Each row below holds a small network's activations on one input, seen along a few directions.
In each table, some parts of the input vary, and every possible input appears once, in random order.
A made-up example of a description, with smaller parts first: values(3) and (point or line(9) or (line(4) and ring(5))).
Shared parts are said once, and a part with two or three values counts as separate values.
In the rows, zero is written as 128.

A family of inputs:
row 1: [122 148 209 132 156 191 140 132 155 140  85 141 185]
row 2: [176 103  89  89 145  97 141 133 127  77  85  88 169]
row 3: [153 170 139 129 141  94 122 196 101 171 190  97  77]
row 4: [135 175 122 179 121  87  87 175 116 139 152 106 101]
row 5: [160 185 122 152 148  97 117 180 138 135 181  96 107]
row 6: [111 137 184 131 141 214 156 145 136 169  99 140 176]
row 7: [ 92 135 197 172 148 175 156 117 118 139  90 153 184]
row 8: [161  81  79  79 134 114 155 158 100  84  93  91 150]
row 9: [170  31  99 152  88  86  94  35 163  88 125 184  89]
row 10: [167  96  74 129 135  89 132 111  86  97  69 114 162]
row 11: [131 159 116 135  92  74  90 124 173 123 171 234  36]
row 12: [ 51 139 147 127 120 199 175 108 147 185 107 103 151]
row 13: [ 79 149  93 106 149  94  94 168 115 188 215  99  88]
row 14: [106 139 203 135  48 179 121  24 143  86 156 201 134]
row 15: [105  72  47  72 153 130 141 112 102  99 102  73 111]
Q: Describe the family of inputs behind these rows.
A: values(3) and (point or line(4))
Q: The inputs of row 5 and row 1 match in every part but the values(3) part. If row 3 is changed in the same way as row 5 into row 1, which row does it become?
A: row 6
Q: Which other rows agree with row 8 in the values(3) part? List them by row number.
A: row 2, row 9, row 10, row 15

A family of inputs:
row 16: [150 147  86 136 134  71 109 172 113 128 162 101  88]
row 17: [103 143 188 144 131 189 148 121 138 154 104 146 162]
row 18: [152  78  44  94 131  73 118 129 112 105 126 105  95]
row 19: [ 70 141 210 184  69 179 111  37 166 150 156 218 114]
row 20: [103 139 192 147 136 190 148 120 136 151 103 146 160]
row 21: [126 104 152 109 111 178 161  72 129  88  74 134 182]
row 22: [126 106 174 143 129 174 147  99 135 119  84 145 181]
row 23: [169 159 118 133  88  53  72 134 161 110 212 201  30]
row 24: [157 113  64 124 141  67 104 147 119 118 131 111  99]
row 25: [ 79 160 188 131 133 198 153 136 141 167 116 139 165]
row 26: [138 158  97 119 139  89 108 176 109 149 183  89  93]
row 27: [156 113  61 125 140  64 104 150 127 114 135 103  92]
row 28: [148 149  95 135 135  68 107 171 107 132 160 110  93]
row 29: [152  77  42  93 130  72 119 130 117 103 129  99  90]
row 30: [105 142 187 144 134 188 154 117 142 153 103 144 162]
row 31: [155 116  69 127 144  62 104 149 119 114 135 113  98]
row 32: [151  78  47  96 138  70 119 128 111 102 131 110  97]
row 33: [129 112 170 140 125 172 153  94 141 121  84 142 181]
row 34: [150 148  90 136 134  73 109 170 106 133 156 109  97]
row 35: [123  98 157 114 118 180 156  78 125  85  77 138 185]
row 36: [ 79 163 187 131 136 197 159 132 145 167 119 138 164]
row 37: [ 79 158 191 134 137 200 152 134 139 164 116 139 162]
row 38: [126 100 152 111 111 179 155  77 125  89  74 136 184]
row 39: [136 160 104 116 142  82 105 177 110 147 188  91  90]
row 40: [128 110 171 141 124 174 146 100 136 124  84 144 181]
row 41: [138 156  94 119 139  86 109 179 117 142 189  80  84]
Q: The inputs of row 17 and row 34 match in every part but one. If row 30 is changed in the same way as row 17 into row 34, which row does it become?
A: row 16
Q: Describe the family of inputs behind these rows.
A: values(2) and (point or (values(3) and line(4)))
